Each row has a name. Each piece below is followed by the name of the row it came from, unless a question asks for something else. Each question is about the rows just above it. Places in a row count from 1.

P: +7.43 +1.41 +8.32 -4.59
M: -2.92 -2.36 -6.69 +0.66
E: +7.43 +1.41 -6.69 +4.84
N: +3.77 +5.69 +3.22 -6.31
Y: +3.16 +7.54 +2.38 -5.71
L: -2.91 -2.36 -2.28 +7.15
W: -6.69 +7.43 +1.41 +5.22
U: -7.22 -2.16 -7.49 +7.39
Go on from -2.91 -2.36 to the end of its row. -> -2.28 +7.15
Where does -2.36 -2.28 start? Give its row and place. -> L, 2
Where does +7.43 +1.41 -6.69 start? Give its row and place. -> E, 1
Row and place where +5.69 +3.22 -6.31 starts: -> N, 2
+3.16 +7.54 +2.38 begins in row and place -> Y, 1

V: -5.02 +5.05 +5.35 +5.38 -3.06 +4.31
G: -5.02 +3.22 +5.39 +5.35 +5.41 +3.98
H: +7.20 +5.05 +5.35 +5.39 -3.06 +4.31
Row and place where +7.20 +5.05 +5.35 +5.39 -3.06 starts: -> H, 1
The rest of the row after +5.35 +5.41: -> +3.98
The rest of the row after -5.02 +5.05 +5.35 +5.38 -3.06: -> +4.31
Row and place where +5.39 +5.35 starts: -> G, 3

tes: +1.06 -6.31 -1.69 +3.60 -0.42 +1.87 -0.43 +0.93 +0.65 +0.47 +5.29 -4.63
 -0.39 +5.09 +0.51
gefe: +1.06 -6.31 -1.69 +3.60 -0.42 +1.87 -0.43 +0.93 +0.65 +0.47 -4.21 +2.96
 +0.90 -3.42 -0.78
narob: -6.31 -0.43 +0.65 -1.69 +0.93 +1.06 +3.60 -0.42 +1.87 +6.75 +3.81 +0.67
 +0.28 +5.68 +1.74
Gug: -2.03 -1.98 -8.64 +9.13 +4.22 +2.45 -1.75 +7.54 +1.17 +6.75 +3.81 +0.67
 +0.28 +5.68 +1.74
faf: +1.00 -0.41 -1.29 -1.00 +0.77 +2.61 -4.60 +4.40 -3.11 -4.22 -4.21 +2.96
 +0.90 -3.42 -0.78
Where does -1.75 +7.54 +1.17 +6.75 +3.81 start? Give its row and place. -> Gug, 7
-1.29 -1.00 +0.77 +2.61 -4.60 +4.40 -3.11 -4.22 -4.21 begins in row and place -> faf, 3
Where do +1.06 -6.31 -1.69 +3.60 -0.42 +1.87 -0.43 +0.93 +0.65 +0.47 -4.21 +2.96
 +0.90 -3.42 -0.78 appear? -> gefe

rada: +3.32 -1.65 -0.16 +4.09 +4.62 +3.50 -0.83 -4.08 -7.80 -3.63 -1.65 +1.77
 +1.60 -5.22 +1.75 +3.99 +0.41 -1.66 -6.66 +5.52 +5.62 +2.55 -1.12 -1.45
mudam: +3.59 +3.17 -0.53 +2.43 +4.15 +0.49 +5.93 +2.27 +1.74 +0.65 -4.33 +6.37
 -7.15 +1.31 +1.94 -1.13 -1.66 -3.56 -6.67 +5.52 +5.62 +2.55 -1.12 +5.11
pof: -1.65 +3.32 -0.16 +4.09 +4.62 +3.50 -0.83 -4.08 -7.80 -3.63 -1.65 +1.77
 +1.60 -5.22 +1.75 +3.99 +0.41 -1.66 -4.16 +5.52 +5.62 +2.55 -1.12 -1.45
Gel: -2.82 -5.32 -5.06 +4.28 +1.03 +3.76 +1.70 +1.04 -2.53 +7.93 -6.24 -0.59
 -2.79 -3.41 -3.61 +0.08 +2.88 +2.28 -4.00 -4.10 -1.42 +1.82 -1.69 -2.55
zefos: +1.07 +1.49 +0.46 +3.24 -0.29 +0.12 +5.04 +8.74 +3.69 +3.27 -2.62 +4.84
 +2.83 -3.73 +0.44 +0.74 +2.09 -0.65 +4.87 +3.50 -7.99 -0.08 +1.69 -2.44
Varus: +3.32 -1.65 -0.16 +4.09 +4.62 +3.50 -0.83 -4.08 +3.43 -3.63 -1.65 +1.77
 +1.60 -5.22 +0.94 +3.99 +0.41 -1.66 -4.16 +5.52 +5.62 +2.54 -1.12 -1.38
Luku: -2.82 -5.32 -5.06 +4.28 +1.03 +3.76 +1.70 +1.04 -2.53 +7.93 -6.24 -0.59
 -2.79 -3.41 -3.61 +0.09 +2.88 +2.28 -4.00 -4.10 -1.42 -0.65 +0.78 +4.79
Row and place where -7.99 -0.08 starts: -> zefos, 21
Go on from -3.41 -3.61 +0.08 +2.88 +2.28 to the end of its row. -> -4.00 -4.10 -1.42 +1.82 -1.69 -2.55
The rest of the row after -6.66 +5.52 +5.62 +2.55 -1.12: -> -1.45
Which row holds +3.32 -1.65 -0.16 +4.09 +4.62 +3.50 -0.83 -4.08 +3.43 -3.63 -1.65 +1.77
 +1.60 -5.22 +0.94 +3.99 +0.41 -1.66 -4.16 +5.52 +5.62 +2.54 -1.12 -1.38? -> Varus
The rest of the row after +3.27 -2.62: -> +4.84 +2.83 -3.73 +0.44 +0.74 +2.09 -0.65 +4.87 +3.50 -7.99 -0.08 +1.69
 -2.44
-2.62 +4.84 +2.83 -3.73 +0.44 +0.74 +2.09 -0.65 +4.87 +3.50 -7.99 begins in row and place -> zefos, 11
Where does +0.49 +5.93 +2.27 +1.74 +0.65 -4.33 +6.37 -7.15 +1.31 +1.94 start? Give its row and place. -> mudam, 6

